A small network was shown many inputs. Here are its activations along a few directions, one row for each input.
In each table, some parts of the input vary, and every possible input appears once, in random order.
Descriptions start from the smaller parts, as in this example, which fits no table here: one of 6 places along a line, together with either a single point or one of 9 places along a line or (one of 2 separate values, together with one of 8 places around a ring).
Shared parts are said once, and a part with two or three values counts as separate values.
In the rows, zero is written as 128.

Other details of the inputs shift rows strongly along two fixed directions, in all tables alike. That doesn't count.

Table:
x1: [ 80  91 129 195 108 126  96 135 155 139 152]
x2: [120 203 150 117 152 126 109 116 106 121 146]
x3: [122 210 141 125 135 126 105 111  69 122 159]
x4: [164 140 168  93  90 133 118 160 100 121  94]
x5: [202  20  72  99 143 135 168 196 179 140  63]
x6: [169  29 142 107 136 127 162 225 197 124  25]
x7: [101 116  94 188 163 125 118 120 152 175 166]
x8: [ 64 117 110 170 161 109 120 121 149 159 143]
x9: [ 78  96 105 185 139 113 152  88 150 138 155]
x10: [128 167 179 119  96 137  88 120 108 122 139]
x11: [168 159 130  99 144 127 147 172  85 111 106]
x12: [168 145 141  87 119 122 179 122  94 114 104]
x13: [129 165 165 136  87 135  87 125  92 120 144]
x14: [164 140 126  64 114 141 126 139 108 104 102]
x15: [ 60 120 112 173 165 119 117 121 156 155 145]
x16: [174 136 113  80 109 138 128 149  97  93 115]
x17: [123 190 178 124  84 143  80 110  90 122 152]
x18: [208 134 150 109  94 148 120 165 104 137 113]
x19: [ 73  99 119 171 147 115 149  82 167 141 153]
x20: [ 75 103 102 149 140 126  97  99 185 130 149]
x21: [170 138 118  74 111 135 124 141  96  99 107]
x22: [173 176 155  85 128 130 167 111 103  99 116]
x23: [167 192 132 133 113 140 140  70  81 135 185]
x24: [124 166 125  95 104 131  97  95  99 117 150]
x25: [ 81  96 101 190 137 115 155  95 149 132 165]
x26: [ 65 119 119 165 171 115 115 119 159 152 146]
x27: [157  20  96  80 151 125 164 191 190 121  45]
x28: [ 76  98 113 170 142 121 155  88 161 142 147]
Description of these inputs: one of 4 separate values, together with either a single point or one of 6 places along a line.
Changing only the choice among 4 separate values turns x11 into x1. The same change can be made to x26. Which row results?
Answer: x10
Change only the choice among 4 separate values in x17. List by row number the other rows that result.
Answer: x14, x15, x28
Change only the place on the line of 6 in x16. List by row number the other rows that result.
Answer: x14, x20, x21, x24, x27
Change only the place on the line of 6 in x9. List by row number the other rows that result.
Answer: x12, x19, x22, x25, x28

Table:
x29: [ 80 136  98 162 184 107 135 118 146 135 142]
x30: [145  60  91 151 149 133 177 146 157 145 120]
x31: [117  44  92 132 170 119 177 149 170 147  92]
x32: [145 162 166  95 125 132 127 170  91  97  88]
x33: [196 164 106 101 125 132 158 126  77 117 136]
x34: [150 178 140  83 145 130 151 129  88 116 130]
x35: [156 125 148  86 103 135 135 157  96 111  85]
x36: [137  51 114 135 117 117 148 132 178 123 108]
x37: [208 140 152 107  99 130 148 150  90 119 114]
x38: [ 73 171 159 176 142 108  93  98 127 136 171]
x39: [124  53 111 168 111 132 142 161 161 137 112]
x40: [145 167 162  89 105 133 125 156  88 106 104]
x41: [171 166 119  72 150 120 166 151  91 112 101]
x42: [ 81 148 148 163 126 112 107 106 132 142 160]
x43: [100 153 133 182  87 147  43  98 125 152 199]
x44: [121  71 116 136 147 123 163 139 167 149  89]
x45: [ 99  74 120 145 121 131  80 154 167 154 112]
x46: [ 90 135 142 161 117 115 104  92 125 145 159]
x47: [100 169 130 190 109 138 111  60 121 152 201]
x48: [ 64 159 142 161 112 133  42 115 139 150 175]
x49: [179 169 150  72  72 154  68 124  99 100 136]
x50: [192 125 134  72 108 141 166 126 124 101  93]
x51: [108  83 110 142 193 118 168 160 166 136  97]
x52: [ 95  84 124 160 176 116 159 155 185 145  92]
x53: [185 175 132  64 111 146 148  94  83  91 143]
x54: [107  57 114 144 163 116 176 165 191 151  77]
x55: [ 74 176  99 158 143 116 105  55 106 143 194]
x56: [170 135  93  83 126 129 156 108 113 100 126]
x57: [167 143 145  81  77 144 123 123  99  86 115]
x58: [ 62 167 150 170 129 133  39 121 138 142 169]
Changing only one part turns x55 into x44. The same change can be made to x29. Which row results?
Answer: x52
Describe the family of inputs behind these rows.
Answer: one of 5 places along a line, together with one of 6 places along a line
Start at x58 and move only the place on the line of 5, one step at a time. The first step leads to x48. Which rows follow, in order?
Answer: x45, x43, x49
